These are the activations of a small neural network, seen along a few directions. Each row is one input.
Each table varies a few parts of the input and shows all the possible inputs, shuffled.
Descriptions start from the smaller parts, as in this example, which fits no table here: one of 3 separate values, together with either a single point or one of 11 places along a line or (one of 4 places along a line, together with one of 5 places around a ring).
Shared parts are said once, and a part with two or three values counts as separate values.
(in the rows, 128 means zero)

Other details of the inputs vary at random and push rows far along two fixed directions, the same in every table; ignore that.

Table:
row 1: [151 226  72 148 152 160 154 170 135 132 146]
row 2: [142  82 166 135 114 147 122 119  97 143 112]
row 3: [103  69 159 175 126  87 143  81 172 104 121]
row 4: [132 184  83 105 130 130 127 137 109 162 158]
row 5: [153 107 180 143 111 139 156 127 137  78 100]
row 6: [134 126 106  90 135 160  80 165  73 183 105]
row 7: [118  98 165 143 128 107 102 103 152  88 139]
row 8: [114 133  96  86 129 110  73 132  98 152 153]
row 9: [124 114 102 100 152 105 100 172  99 146 136]
row 10: [ 93  93  96  77 116  78  95 107 109 197 143]
row 11: [128  84 160 160 136  93 164 117 138 109 131]
row 12: [131  61 198 172 111 133 150  82 127 122  96]
row 13: [156 173 153 163 143 158 179 129 174  80  69]
row 14: [107 109 126 124 109 141 138 103 153 131  99]
row 15: [141 196  90 146 159 153 111 164 134 103 139]
row 16: [139 179 115 144 117 181 162 128 146 105 113]
row 17: [150 158 146 189 173 127 180 122 176  78 106]
row 18: [144 211  98 143 158 149 147 139 167 125 129]
row 19: [134 114 154 140 118 117 126 113 141 105 156]
row 20: [164 144 165 189 156 136 173 130 152  55 133]
row 21: [167 239  92 136 149 170 136 148 124 106 160]
row 22: [125 115 100  62 104 120 130 174  88 193 107]
row 23: [109 122 132 129 118 107 136 108 129 137 155]
row 24: [124 119  98 113 120 115 112 154 105 152 161]
row 25: [122 112 159 149 114 157 120 101 153  66 103]
row 26: [145 220  64 100 143 151 133 177 119 172 157]
row 27: [110 174  70  89 142 122 116 145 118 184 145]
row 28: [ 84  64 124  81 113  80  68 117  97 158 156]
row 29: [125  66 185 166 126 131 141  79 141 130  77]
row 30: [ 99  67 140  97 100  86 101 109 103 151 170]
row 31: [132  86 178 130 118 126 123 126 136  82  85]
row 32: [ 98  50 124  73  75 119 100 123  95 166 136]
Each input here is: one of 4 places along a line, together with either one of 3 separate values or one of 5 places along a line.
The inputs of row 12 and row 6 match in every part but the place on the line of 4. If row 16 is changed in the same way as row 12 into row 6, which row does it become?
Answer: row 25
Which other rows does row 30 become when the place on the line of 5 takes its other values? List them by row number.
Answer: row 19, row 20, row 21, row 24
A walk changes only the place on the line of 5. It starts at row 17 and steps to row 3. List the rest of the walk in order.
Answer: row 18, row 27, row 10

Table:
row 33: [120 104 177 153 105 125 162  71 176  96 101]
row 34: [129  78 169 140 119  97 157 102 117 144 124]
row 35: [103  42 132 101  92  82 148 137 110 165 134]
row 36: [138 149 131 164 156 141 167 138 177  74  91]
row 37: [142 181  82 106 149 158 110 190 123 108 118]
row 38: [111 130 100  89  94 149 106 142 116 132 133]
row 39: [ 98  23 124  64  77  82  98 152  72 172 157]
row 40: [131 155  69  91 156 151  69 185  82 180 129]
row 41: [151 188 153 152 119 175 140 110 160  64 117]
row 42: [115  63 171 122 128  95  88 107 115 116 111]
row 43: [159 207 122 161 181 157 155 141 153 105  89]
row 44: [188 222 146 175 156 184 161 143 127  69 133]
row 45: [128 169  71  72 150 123 117 189 112 190 106]
row 46: [ 95 204   6  45 152  84  59 180  86 205 246]
row 47: [130  67 179 186 123 115 162  93 136 122 125]
row 48: [125  66 166 124 106  89 159 114 128 142 126]
row 49: [104 172  76 143 152  61 128 107 163 136 206]
row 50: [125 115 122  86 131 114  89 158 111 136 118]
row 51: [ 97  77 135 122  90 116 145  97 152 128 110]
row 52: [160 146 147 128 123 141 142 145 119 101 142]
row 53: [142 204 106 129 139 171 150 121 138 145 108]
row 54: [115  67 169 178 148 109 132  93 154 114  95]
row 55: [177 196 129 179 154 188 145 150 119  93 143]
row 56: [100  70 139 118  96 130  82  96 103 154 135]
row 57: [115  96 170 184 118 142 149  64 164 111 106]
row 58: [131 138 137 115 113 150 106 103 117 125 126]
What do these inputs look like to the network?
Answer: one of 2 separate values, together with either a single point or (one of 3 separate values, together with one of 4 places along a line)
The inputs of row 42 and row 43 match in every part but the choice among 2 separate values. If row 55 is changed in the same way as row 42 into row 43, which row does it become?
Answer: row 47
Which other rows does row 38 become when the place on the line of 4 takes its other values? List them by row number.
Answer: row 41, row 56, row 58
Which other rows does row 52 become when the choice among 3 separate values takes its other values? List them by row number.
Answer: row 41, row 50

Table:
row 59: [116  45 190 175 126  86 142  80 149 101 120]
row 60: [124  77 188 175 111 120 131  73 144  83 135]
row 61: [106  56 194 159 119  88 134  59 163  98 110]
row 62: [112 145  74  84 127 125 115 159 119 175 128]
row 63: [172 242 127 178 152 182 187 130 169  72 120]
row 64: [181 251 123 184 175 174 188 151 170  63 115]
row 65: [166 214 110 161 167 170 137 160 132  96 136]
row 66: [128  31 213 155  98 133 152  91 137 102  55]
row 67: [116  41 202 152 111  76 130  82 145  77 131]
row 68: [118 151  78  98 139 132 106 150 111 184 126]
row 69: [164 212 141 179 150 170 175 114 162  86 121]
row 70: [107 106  91  80 103 112 121 146 103 190 142]
row 71: [163 220 120 148 147 176 143 137 134 100 139]
row 72: [122  73 179 171 123  97 159  97 163  82 120]
row 73: [108 136  73  91 131 127 109 153 112 183 128]
row 74: [111  90 128 117 105 120 112 119 111 140 148]
row 75: [115  84 129 120 124 106 109 136 110 134 144]
row 76: [151 181 116 145 147 150 140 159 137  92 138]
row 77: [112  50 192 174 107 101 145  61 151 105 124]
row 78: [110 116  86  92 113 123 121 145 100 192 142]
row 79: [125 124 102  80 133 108  95 159  86 176 149]
row 80: [115 113 102  69 103 111 101 142  90 176 153]
row 81: [107 113  93  84 124 118  78 142  96 178 140]
row 82: [146 104 148 107 113 170 119 151  98 134  78]
row 83: [133 152  91  93 145 117 122 163 101 183 135]
row 84: [116  67 186 160  97 111 138  81 152  75 137]
row 85: [112 131  91  69 120 113  90 149 102 167 139]
row 86: [111 137  78  86 128 133  89 157 103 166 140]
row 87: [109  76 126 122 125  96 127 130 118 153 132]
row 88: [151 222  99 145 151 176 136 156 152  85 127]
row 89: [160 218 137 171 161 172 140 122 163  65 120]
row 90: [106 118  91  72 119 102 107 141 111 185 126]
What do these inputs look like to the network?
Answer: one of 2 separate values, together with either a single point or (one of 3 separate values, together with one of 5 places around a ring)
The inputs of row 63 and row 80 match in every part but the choice among 2 separate values. If row 59 is changed in the same way as row 63 into row 80, which row does it become?
Answer: row 65
Which other rows does row 83 become when the choice among 2 separate values takes its other values? List them by row number.
Answer: row 79
Which other rows does row 79 become when the choice among 3 separate values takes its other values? List them by row number.
Answer: row 71, row 89
Which other rows does row 73 become when the place on the ring of 5 takes its other values? List them by row number.
Answer: row 61, row 62, row 68, row 90
